Here are a small network's activations along a few directions, averaged over the inputs that share one value of a field.
Values that are neighbours, or in one group, have similar rows; names and order tell nothing.
(in the rows, 500 means zero)
Strong random noise was added to every row along 23 fixed directions; ignore it. To show where, here is one row again and again, with new noise each time:
[415 342 611 391 313 464 679 702 395 518 502 569 601 581 286 580 434 491
 525 503 533 589 473 236 740 535 623 550 472 488 844 250 548]
[358 554 539 452 637 615 560 510 595 530 464 688 615 583 481 524 402 495
 459 439 484 568 706 538 507 455 638 381 469 503 406 463 503]
[571 525 416 454 587 515 581 462 582 642 481 587 376 456 412 442 373 525
 667 645 464 336 417 524 453 588 510 516 622 549 604 540 443]
[449 547 606 424 499 401 506 619 510 642 685 365 428 835 531 625 510 394
 495 758 436 678 697 515 633 518 706 490 417 446 589 430 270]
[572 447 576 268 557 476 450 318 501 603 509 543 436 491 595 591 478 372
 358 636 210 607 431 717 428 455 510 351 420 254 397 514 340]
[422 579 530 501 507 469 454 382 501 370 515 438 537 556 520 705 610 391
 593 589 721 590 580 692 288 653 534 384 229 557 489 467 383]
[502 656 721 582 533 479 339 445 746 508 459 115 445 619 571 516 637 462
 505 582 390 653 641 409 266 535 565 464 651 624 585 331 280]
[293 537 490 463 484 588 454 694 517 438 200 452 468 404 588 445 581 385
 436 581 384 525 464 472 543 372 433 308 678 642 722 654 622]
[482 259 620 538 285 568 446 412 589 714 423 552 510 548 507 486 608 498
 508 543 555 403 437 498 437 443 757 544 334 600 498 672 578]
[526 439 549 354 177 585 602 640 593 491 301 495 312 548 715 444 262 569
 638 641 530 507 480 447 604 463 584 590 656 301 560 720 542]
[583 675 425 346 356 626 227 465 631 483 507 497 436 461 614 468 380 632
 504 403 469 597 551 448 555 500 609 468 534 486 543 473 570]
[468 605 294 733 594 351 177 475 542 502 512 391 364 438 607 625 762 542
 626 409 616 666 473 673 470 631 383 376 415 618 614 550 432]
[544 483 470 585 681 383 555 385 396 372 477 529 595 553 393 453 537 635
 548 318 789 315 428 522 621 484 478 409 475 448 565 535 547]
[588 701 500 374 410 541 371 433 602 450 614 409 563 404 599 572 467 631
 509 529 467 487 354 499 386 435 450 598 442 547 617 496 425]
[480 338 633 536 404 298 434 388 568 582 379 650 564 523 494 639 596 734
 569 246 701 483 373 529 338 446 457 484 400 363 645 674 351]
[699 679 434 462 633 380 289 637 431 335 548 432 607 442 539 620 879 458
 456 282 394 988 600 591 618 433 460 663 310 451 492 376 620]
[574 372 453 526 551 389 450 634 122 461 545 476 283 610 395 404 516 347
 264 721 524 299 486 452 296 354 339 460 403 303 349 517 485]
[628 654 688 330 679 708 746 456 531 666 279 441 507 542 545 570 533 544
 547 462 473 580 451 445 634 339 329 616 528 369 348 537 416]
[547 608 375 397 325 425 363 294 399 620 373 478 425 369 557 438 601 448
 590 596 444 257 543 572 561 642 396 306 565 541 764 658 369]
[472 508 412 208 536 545 545 392 464 595 576 560 384 556 445 531 572 372
 602 396 476 385 653 480 420 848 512 683 658 703 419 507 442]
[293 538 560 315 520 557 662 423 478 473 374 544 562 649 639 565 475 529
 624 419 566 319 484 477 245 521 457 461 626 469 607 512 372]
[623 494 296 478 165 330 125 406 515 161 600 452 326 359 762 348 293 631
 503 586 509 351 454 634 235 571 517 505 492 312 552 633 413]
[469 581 373 802 673 451 327 593 420 805 335 626 351 597 358 454 653 590
 722 285 654 622 706 433 628 509 347 324 479 512 515 528 469]
[291 594 409 555 569 493 662 764 526 435 449 682 661 502 558 446 472 567
 336 523 417 349 759 453 442 315 488 755 414 638 516 557 251]
[427 425 477 674 565 403 355 439 509 522 516 408 538 457 572 367 708 364
 418 331 148 629 460 661 290 360 444 615 354 627 262 521 383]


Field TINI:
gurur: [347 324 674 225 394 524 429 480 527 158 342 430 561 653 779 375 480 558
 784 405 565 574 419 525 451 522 604 570 612 381 612 744 481]
lomap: [732 619 323 388 404 536 332 451 325 526 371 455 438 512 611 469 732 636
 228 393 626 237 548 343 614 385 612 508 466 378 641 422 648]
rozag: [545 506 441 362 493 462 226 573 408 417 522 667 501 510 603 532 541 586
 376 189 468 770 620 518 595 413 476 455 443 265 395 543 616]
muzun: [390 449 492 603 444 392 578 621 529 619 600 667 664 612 525 487 643 439
 765 558 460 502 538 580 364 505 690 561 603 657 657 728 706]
sulas: [621 361 704 480 471 448 434 581 436 410 434 314 500 455 326 420 510 511
 447 569 471 584 370 268 506 479 413 510 602 429 638 350 491]
paz: [546 591 662 250 383 615 331 473 615 527 462 408 566 610 547 459 480 698
 356 291 539 527 502 314 683 350 555 661 430 580 476 580 356]
tir: [503 570 493 609 564 643 565 415 429 522 570 432 548 506 574 405 492 333
 719 686 344 525 541 555 380 552 422 481 526 502 333 438 508]
kemeb: [481 400 519 594 596 362 519 451 507 288 307 706 589 476 427 339 410 590
 556 191 550 552 678 546 423 481 466 486 471 312 374 481 390]
disom: [530 566 477 318 378 442 702 605 553 387 262 623 593 427 642 517 459 527
 534 579 409 536 537 543 743 496 588 495 716 350 808 627 538]
novi: [543 358 558 718 579 546 504 544 443 536 647 486 659 492 512 466 578 568
 489 661 473 413 387 369 352 390 544 504 533 423 583 296 641]
bigiz: [355 710 423 536 432 556 323 425 651 442 487 478 725 345 584 408 536 522
 451 442 351 509 649 634 543 467 537 505 382 803 509 599 337]
rorez: [437 730 427 540 579 495 568 613 503 681 652 476 551 624 586 530 495 578
 587 466 383 548 492 455 528 381 312 594 517 542 500 449 348]
TINI is arranged as 4 separate groups.
Which other values are in the same group as paz? Give them in the order they are listed.
Answer: rorez
Which other values are in the same group as lomap? Give them in the order they are listed.
Answer: gurur, rozag, kemeb
Which other values are in the same group as bigiz? Give them in the order they are listed.
Answer: sulas, novi

Field VAPO:
rovo: [510 297 475 679 882 416 362 628 721 565 703 425 152 561 493 595 398 607
 624 710 500 705  64 727 303 444 404 717 297 511 311 617 206]
mez: [392 351 610 629 563 380 594 313 691 593 670 682 544 484 377 703 276 648
 419 579 689 338 427 575 360 603 568 303 437 447 554 479 283]
fesan: [584 233 540 420 357 500 500 428 517 505 267 618 494 428 418 505 560 494
 435 482 634 497 321 574 661 471 741 493 302 473 563 671 647]
bora: [425 693 404 500 312 396 466 639 399 337 314 577 619 372 469 625 568 596
 249 248 646 589 605 479 686 363 314 578 175 552 575 551 318]
ralu: [396 515 388 543 380 517 255 496 469 324  27 291 344 459 627 315 599 361
 428 215 368 736 546 543 600 471 537 307 477 534 492 389 521]
reri: [550 564 427 297 669 694 357 721 517 467 370 712 326 504 615 434 499 526
 445 550 446 519 777 384 272 461 511 560 724 370 404 544 656]
zuga: [325 470 716 806 183 560 521 639 751 287 360 407 677 242 557 479 397 557
 812 548 611 785 593 495 571 531 367 525 438 636 562 699 487]
dena: [600 178 363 405 499 496 427 254 371 491 648 663 459 583 885 542 740 566
 783 436 592 408 582 647 485 851 625 768 536 260 355 645 507]
nam: [617 526 254 663 705 426 513 338 484 421 826 455 603 379 412 228 357 453
 518 717 277 241 223 704 676 448 646 466 443 658 547 436 565]
nekes: [174 349 450 535 344 287 440 532 657 568 549 327 301 690 807 497 555 286
 339 570 218 528 703 711 454 662 674 430 778 618 439 703 301]
vun: [627 679 598 444 342 513 604 553 579 709 537 265 288 800 467 446 371 453
 416 472 401 570 706 351 523 426 670 728 466 493 264 361 332]
muk: [531 394 453 392 559 418 791 578 384 266 594 250 423 508 416 555 462 480
 537 292 632 522  97 443 808 617 339 820 642 609 454 487 620]
dipo: [481 209 506 697 656 325 518 475 520 366 450 531 440 619 350 100 383 521
 426 433 581 186 644 520 586 504 631 545 662 575 271 756 445]
nubi: [482 699 536 468 497 556 377 296 601 663 359 407 512 428 571 659 682 487
 373 629 535 300 421 595 138 439 412 278 445 642 619 564 363]
peved: [265 479 411 178 513 701 520 467 166 302 281 605 532 475 771 586 607 432
 412 363 541 358 557 404 375 604 243 357 663 337 524 431 533]
logek: [659 497 544 625 742 565 465 585 538 791 715 679 663 504 224 409 549 485
 322 624 272 501 586 385 509 304 681 434 513 560 467 301 730]
setep: [366 599 651 161 620 536 642 534 461 387 538 458 462 688 457 426 149 509
 813 566 545 549 254 519 703 447 330 397 719 419 588 774 426]
topit: [421 656 346 257 546 568 611 308 498 445 474 674 537 282 391 379 155 589
 459 259 390 279 500 512 723 583 299 446 585 553 457 504 322]
VAPO is arranged as a line.
Name the neighbours of reri, in listed order.
Answer: vun, topit
Name the neighbours of rovo, in listed order.
Answer: zuga
Name the neighbours of bora, in listed order.
Answer: nam, setep
Name the neighbours of nekes, in listed order.
Answer: ralu, nubi
What is the length, in steps, of the shortest route from mez to dipo?
Answer: 12
